Each row below holds a small network's activations on one record, seen along a few directions.
After each row come some of the record's fields: Pak, Gib, Fomi, Susi, Fivu.
Not every record has every field; a missing one is written none.
Other fields move the rows too, some of them a lot.
In the rows, 500 means zero.
Random noise pushes rows far along 4 fixed directions. That doesn't count. These rows show it; they differ only by the noise:
[431 456 507 358 550 461 574 481 466 548 426 440 459 503 546 510 496 525]
[499 458 590 340 645 413 421 532 467 554 409 603 633 592 631 508 645 551]
[437 555 397 209 700 450 583 440 456 541 528 566 378 545 413 440 448 476]
[297 430 403 241 608 398 771 536 554 569 508 520 363 421 464 375 361 514]
[465 477 491 393 505 473 498 447 419 531 403 366 423 540 523 548 518 508]
[572 460 567 521 408 438 211 459 337 503 290 289 523 667 606 643 710 519]

[552 406 581 692 414 449 263 532 528 426 355 620 704 572 569 459 741 472] => <Pak:l1 Gib:v1 Fomi:k5 Susi:u2 Fivu:none>
[527 584 309 493 476 455 454 508 530 443 628 477 317 526 311 403 440 381] => <Pak:l1 Gib:none Fomi:k6 Susi:u1 Fivu:f1>
[329 411 585 361 692 449 467 499 572 595 574 841 730 599 586 391 639 654] => <Pak:l1 Gib:v1 Fomi:k8 Susi:u2 Fivu:none>
[519 525 486 419 599 469 429 475 476 503 543 618 527 607 453 474 581 456] => <Pak:l1 Gib:v1 Fomi:k6 Susi:u2 Fivu:none>
[688 657 429 312 655 613 585 397 417 458 410 471 419 526 431 531 465 325] => <Pak:l2 Gib:none Fomi:k2 Susi:u2 Fivu:none>
[385 484 439 559 431 529 613 420 534 495 575 490 433 425 394 420 413 545] => <Pak:l1 Gib:v1 Fomi:k3 Susi:u1 Fivu:f2>
[430 502 500 488 430 563 478 376 426 523 494 341 416 539 525 551 514 517] => <Pak:l1 Gib:none Fomi:k4 Susi:u2 Fivu:none>
[270 384 318 458 494 341 550 530 605 472 514 641 412 499 357 242 469 457] => <Pak:l1 Gib:v2 Fomi:k5 Susi:u2 Fivu:none>
[597 568 600 299 767 526 456 468 488 531 487 756 686 543 567 487 608 500] => <Pak:l2 Gib:none Fomi:k7 Susi:u2 Fivu:none>
[463 403 402 451 449 294 411 603 499 435 287 483 471 598 482 350 622 389] => <Pak:l1 Gib:v1 Fomi:k2 Susi:u2 Fivu:none>
[720 573 524 497 593 469 355 533 480 443 404 556 585 571 528 509 601 407] => <Pak:l2 Gib:none Fomi:k2 Susi:u1 Fivu:f1>
[482 403 668 546 492 454 705 717 606 572 486 511 661 316 737 586 413 620] => <Pak:l2 Gib:none Fomi:k2 Susi:u1 Fivu:f2>
[386 465 473 399 485 482 561 486 504 530 385 494 497 525 540 420 518 517] => <Pak:l1 Gib:none Fomi:k2 Susi:u2 Fivu:none>
[410 436 597 546 547 529 386 416 487 536 506 637 646 581 556 478 633 603] => <Pak:l1 Gib:v2 Fomi:k3 Susi:u2 Fivu:none>
[448 491 434 702 294 570 559 439 480 460 573 274 301 397 365 553 348 509] => <Pak:l1 Gib:v1 Fomi:k3 Susi:u1 Fivu:f2>
[432 421 554 413 485 536 767 512 549 515 327 432 536 395 607 456 440 464] => <Pak:l1 Gib:v2 Fomi:k2 Susi:u2 Fivu:none>
[593 498 568 611 423 562 552 486 495 447 472 355 483 424 499 548 463 445] => <Pak:l1 Gib:v1 Fomi:k4 Susi:u1 Fivu:f1>
[526 440 616 524 486 600 663 520 546 565 510 466 585 403 634 590 455 533] => <Pak:l2 Gib:none Fomi:k6 Susi:u2 Fivu:none>
[338 451 466 339 566 396 639 580 554 559 436 582 544 496 566 373 495 563] => <Pak:l1 Gib:none Fomi:k2 Susi:u1 Fivu:f2>
[442 608 300 359 566 568 505 314 448 457 524 547 328 568 298 400 424 400] => <Pak:l1 Gib:v1 Fomi:k1 Susi:u2 Fivu:none>
[514 631 538 245 758 626 671 411 468 587 637 638 478 460 493 592 400 558] => <Pak:l2 Gib:none Fomi:k7 Susi:u2 Fivu:none>
[707 512 719 635 502 634 503 528 515 541 509 474 716 445 697 701 554 548] => <Pak:l2 Gib:none Fomi:k6 Susi:u1 Fivu:f1>
[665 638 545 508 559 731 710 394 459 486 612 419 440 408 453 649 336 433] => <Pak:l1 Gib:v1 Fomi:k6 Susi:u1 Fivu:f1>
[483 475 517 458 532 461 579 520 548 475 492 571 567 447 481 388 521 482] => <Pak:l1 Gib:v2 Fomi:k4 Susi:u1 Fivu:f2>
[501 611 471 379 577 535 478 415 409 524 579 440 380 584 439 588 430 557] => <Pak:l1 Gib:v1 Fomi:k7 Susi:u1 Fivu:f1>
[503 564 461 637 421 711 686 323 484 504 632 335 343 326 388 585 290 532] => <Pak:l2 Gib:none Fomi:k3 Susi:u1 Fivu:f2>
[292 378 322 465 399 251 794 790 691 518 632 510 336 336 411 265 294 471] => <Pak:l1 Gib:none Fomi:k6 Susi:u1 Fivu:f2>
[634 591 583 657 508 734 496 334 465 507 614 432 499 426 491 677 426 561] => <Pak:l2 Gib:none Fomi:k3 Susi:u1 Fivu:f1>
[266 398 345 325 521 265 542 665 612 529 586 622 390 519 445 264 475 491] => <Pak:l1 Gib:none Fomi:k4 Susi:u2 Fivu:none>
[336 350 380 645 290 415 638 621 585 507 557 312 305 349 428 446 330 551] => <Pak:l2 Gib:none Fomi:k3 Susi:u1 Fivu:f1>
[462 534 465 287 694 313 585 715 562 573 689 693 491 462 500 469 393 578] => <Pak:l2 Gib:none Fomi:k7 Susi:u1 Fivu:f2>
[471 580 356 394 643 450 454 503 550 429 613 733 466 525 350 370 464 444] => <Pak:l1 Gib:v1 Fomi:k1 Susi:u1 Fivu:f2>
[478 349 675 886 178 607 519 514 496 491 415 208 540 377 644 666 485 602] => <Pak:l1 Gib:v1 Fomi:k3 Susi:u1 Fivu:f1>
[503 507 518 460 633 446 593 613 613 496 555 743 593 453 525 421 450 483] => <Pak:l1 Gib:v1 Fomi:k1 Susi:u1 Fivu:f1>
[590 521 670 590 472 710 544 342 421 527 466 392 596 494 601 677 532 508] => <Pak:l1 Gib:v1 Fomi:k6 Susi:u2 Fivu:none>
[440 555 372 382 521 428 364 449 423 494 495 493 364 626 378 468 491 455] => <Pak:l1 Gib:v2 Fomi:k2 Susi:u2 Fivu:none>
[546 634 369 492 521 452 339 458 419 516 691 496 367 568 329 555 476 516] => <Pak:l2 Gib:none Fomi:k8 Susi:u1 Fivu:f2>
[555 609 524 632 457 747 405 188 340 478 551 347 383 556 396 670 487 515] => <Pak:l1 Gib:v1 Fomi:k3 Susi:u2 Fivu:none>
[513 432 617 369 742 404 722 711 689 499 475 852 754 398 645 325 504 481] => <Pak:l1 Gib:v1 Fomi:k2 Susi:u1 Fivu:f1>
[553 495 510 609 397 497 618 591 539 480 570 388 463 395 489 558 398 462] => <Pak:l1 Gib:v1 Fomi:k6 Susi:u1 Fivu:f2>
[365 430 463 367 506 440 705 590 569 573 562 487 415 394 501 470 393 534] => <Pak:l2 Gib:none Fomi:k4 Susi:u2 Fivu:none>
[425 594 397 302 627 435 501 458 465 541 626 540 342 586 373 473 408 546] => <Pak:l1 Gib:v1 Fomi:k7 Susi:u1 Fivu:f1>
[740 589 398 543 502 573 498 471 470 391 401 415 453 501 399 500 507 301] => <Pak:l2 Gib:none Fomi:k5 Susi:u1 Fivu:f1>
[659 541 599 414 697 552 659 548 567 478 435 696 704 413 598 452 519 449] => <Pak:l2 Gib:none Fomi:k2 Susi:u1 Fivu:f2>

Here are new rows. What are their fields?
[735 708 537 341 749 709 429 261 370 480 549 602 536 577 414 593 561 428] => <Pak:l2 Gib:none Fomi:k4 Susi:u2 Fivu:none>
[614 560 440 579 387 506 392 474 431 450 518 344 429 563 416 575 512 450] => <Pak:l1 Gib:v1 Fomi:k6 Susi:u1 Fivu:f2>
[278 295 489 764 161 442 488 531 535 514 394 263 415 439 528 424 512 561] => <Pak:l1 Gib:none Fomi:k3 Susi:u2 Fivu:none>
[331 434 477 364 525 371 580 594 526 563 529 539 419 506 505 447 442 556] => <Pak:l1 Gib:v1 Fomi:k7 Susi:u2 Fivu:none>
[320 355 473 595 479 296 415 672 668 491 582 755 624 477 520 244 595 572] => <Pak:l1 Gib:none Fomi:k3 Susi:u1 Fivu:f2>
[473 398 537 667 379 495 474 525 562 457 366 533 595 469 562 411 614 480] => <Pak:l1 Gib:none Fomi:k5 Susi:u2 Fivu:none>
[410 407 561 590 402 493 451 515 494 592 550 441 516 490 569 573 511 618] => <Pak:l2 Gib:none Fomi:k8 Susi:u2 Fivu:none>
[344 299 510 592 280 447 692 590 567 565 436 273 434 380 588 514 425 548] => <Pak:l2 Gib:none Fomi:k6 Susi:u2 Fivu:none>
[656 584 508 582 403 619 542 452 465 424 515 304 415 423 471 572 447 414] => <Pak:l1 Gib:none Fomi:k4 Susi:u1 Fivu:f2>
[304 320 605 638 393 500 657 559 617 539 494 544 587 365 588 440 486 605] => <Pak:l1 Gib:v1 Fomi:k3 Susi:u2 Fivu:none>
[437 528 524 578 505 689 547 308 524 488 589 567 512 439 425 482 451 523] => <Pak:l1 Gib:v1 Fomi:k3 Susi:u2 Fivu:none>
[659 624 412 432 598 380 155 471 412 423 525 566 448 705 344 461 646 386] => <Pak:l1 Gib:v1 Fomi:k4 Susi:u1 Fivu:f1>
[526 505 470 475 450 539 566 438 453 455 331 375 436 490 484 490 481 391] => <Pak:l1 Gib:v1 Fomi:k2 Susi:u2 Fivu:none>
[632 486 636 680 384 591 227 400 415 475 385 403 663 630 644 619 748 497] => <Pak:l1 Gib:none Fomi:k6 Susi:u2 Fivu:none>
[391 507 423 298 616 392 393 477 456 536 433 606 490 679 501 400 611 530] => <Pak:l1 Gib:none Fomi:k2 Susi:u2 Fivu:none>
[353 288 469 582 308 254 512 744 632 513 437 454 527 494 554 374 545 528] => <Pak:l1 Gib:v1 Fomi:k6 Susi:u1 Fivu:f1>
[619 587 485 378 588 445 277 512 398 524 530 549 515 637 484 566 615 467] => <Pak:l2 Gib:none Fomi:k4 Susi:u2 Fivu:none>
[573 548 515 491 609 554 600 550 550 502 554 601 543 420 534 541 404 495] => <Pak:l2 Gib:none Fomi:k1 Susi:u1 Fivu:f1>
[394 495 329 551 463 365 410 566 538 475 611 536 337 539 333 335 461 478] => <Pak:l1 Gib:none Fomi:k3 Susi:u1 Fivu:f1>
[520 414 562 735 328 514 387 464 541 451 395 432 594 509 552 509 587 522] => <Pak:l1 Gib:v1 Fomi:k5 Susi:u1 Fivu:f1>
[487 565 386 439 663 537 535 428 618 428 594 827 519 473 358 273 514 406] => <Pak:l1 Gib:none Fomi:k5 Susi:u2 Fivu:none>
[624 608 697 678 521 868 565 223 444 495 574 498 643 415 566 670 471 583] => <Pak:l1 Gib:v1 Fomi:k3 Susi:u1 Fivu:f2>
